These are the activations of a small neural network, seen along a few directions. Each row is one input.
In each table, some parts of the input vary, and every possible input appears once, in random order.
Descriptions start from the smaller parts, as in this example, which fits no table here: line(6) and (point or ring(9) or (values(2) and ring(8))).
Shared parts are said once, and a part with two or three values counts as separate values.
(in the rows, 128 means zero)

A family of inputs:
x1: [137  95 152 159 116 124 141 109 160 166 185 178 164 183 154  70 156 154
 106 144]
x2: [ 89  92 108 103 112 160 129 149  79  81  87 104 163 108  58 168 117 148
 134 111]
x3: [146  94 138 149 105  94 137  98 164 155 114 145  91 108 196 111 137 119
 125 117]
x4: [112 134 111  96 115  95 144 123  94  74  73  53 135 113 101 141 102 133
 127 127]
x5: [141 152 161 138 137 130  85 110 135  98 136 118 137 131 144  79 114  64
  80 171]
x6: [101  57 114 156  86 122 141 127 134 167 108 185 114  99 148 162 160 158
 154  58]
x7: [144 119 113 147 132  78 146 133 147 178 111 121  51  76 175 171 121 127
 219  89]
x8: [ 99  72 115 129  97  98 191 117 117 155 146 120 151 132 132 146 152 213
 148 121]
x9: [181 197 138 125 193 144  69 142 143 110 146 122 103 142 128 117 108  60
 141 152]
x10: [150 223 112  75 148 132 113 167 120  91 127  94 103 139 102 162  91  96
 151 131]
x11: [113 146 155 154 144 138 132 133  96  73 174 126 184 173  68  70 118 141
  74 181]
x12: [115 125 101  86  93  90 158 116 117 115  75  69 122  98 131 155 112 152
 132 104]
x13: [116 107 112 111  95  78 171 103 137 143  86 114 100  84 152 152 135 145
 148 102]
x14: [171 146 113 128 130 112 124 135 165 183 140 139  64 105 192 145 135 102
 196 125]
x15: [165 112 152 122 128 119 106 101 162 149 122 131 122 104 194  73 147 104
 122 145]
x16: [140 103 145 111 162 195  52 136 132 102 138 169 160 146  87 100 140 102
  82 133]
x17: [118 161 135 118 157 196  82 154 109  81 125 165 166 132  68 116 124 112
  67 136]
x18: [122 135 155 160 147 141 124 111 129 117 193 161 176 207 100  67 132 124
  69 169]
x19: [137 110 148 155 137 192  61 126 140 137 152 182 146 142 129 106 161  91
  85 133]
x20: [132 190  93  96 117  97 153 157 133 137 100  93  81 112 119 201  85 127
 174  90]
x21: [100  56 121 184 116  89 195  93 125 186 137 147 136 145 157 140 161 197
 154 115]
x22: [180 168 136 140 172 128  98 133 179 171 140 156  79 127 180 128 116  83
 163 123]
x23: [104  77 113 131 101 147 158 125 128 152  89 165 120 103 111 191 144 171
 142  67]
x24: [127 164 128 105 115 120 134 130 114  78  97  75 142 125 110 128 100 104
  88 150]
x25: [ 75 115 116 152 105  99 209 123  95 130 134 109 158 147  94 149 125 193
 122 125]
x26: [125  56 123 124  92  71 150  96 130 167  92 103  91  68 188 125 148 141
 174 116]
x27: [113 132 123 101 108 182 111 165  90  86 114 117 169 134  77 151 132 121
  94 135]
x28: [138 160  96 124 133  91 165 147 138 165 106  94  63  86 149 194 118 129
 195  93]
x29: [145 143 157 153 145 131  77  92 152 133 137 132 120 142 168  84 136  71
  89 157]
x30: [130  67 130 131 113 162 115 129 154 160 128 191 119 104 155 128 163 152
 131  83]
x31: [142  91 134 127 116 187  81 129 154 162 140 181 149 128 156 114 172 123
 121 115]
x32: [ 95 149 142 129 126 128 166 144  94  93 159 113 171 194  80 110 115 163
  82 159]
x33: [122 115 169 193 140 125 111 109 145 137 197 173 159 204 122  65 145 121
  74 155]
x34: [ 87  73 105  92  95 154 145 141  89 112  94 112 146  83  81 168 128 166
 155  90]
x35: [ 74 126 122 116 122 126 195 123  85 101 132  99 171 146  66 128 116 191
 130 158]
x36: [122  70 146 160 104 112 165 114 133 167 183 157 143 144 177  91 166 184
 141 144]
x37: [172 226 117  91 184 151  83 159 119  95 134  94 115 129 106 125  94  77
 135 165]
x38: [141 159 145 116 150 131  98 117 113  69 109  98 154 121 108  91  94  85
  81 175]
x39: [124 223  94 108 143 115 150 164 105 101 103  71  95 116 106 190  87 116
 170 114]
x40: [172 177 135 127 188 133  57 138 167 145 159 145  87 141 152 108 114  58
 145 141]
What is each input in this table made of? -> line(4) and ring(10)
The inputs of x12 and x25 match in every part but the line(4) part. If x13 is changed in the same way as x12 into x25, which row does it become? -> x8
The inputs of x4 and x35 match in every part but the line(4) part. If x26 is changed in the same way as x4 into x35, which row does it become? -> x21
Which other rows does x16 become when the ring(10) part takes its other values? List them by row number. -> x2, x6, x17, x19, x23, x27, x30, x31, x34
A walk changes only the ring(10) part. It starts at x14 and steps to x22. List the rest of the walk in order. -> x40, x9, x37, x10, x39, x20, x28, x7
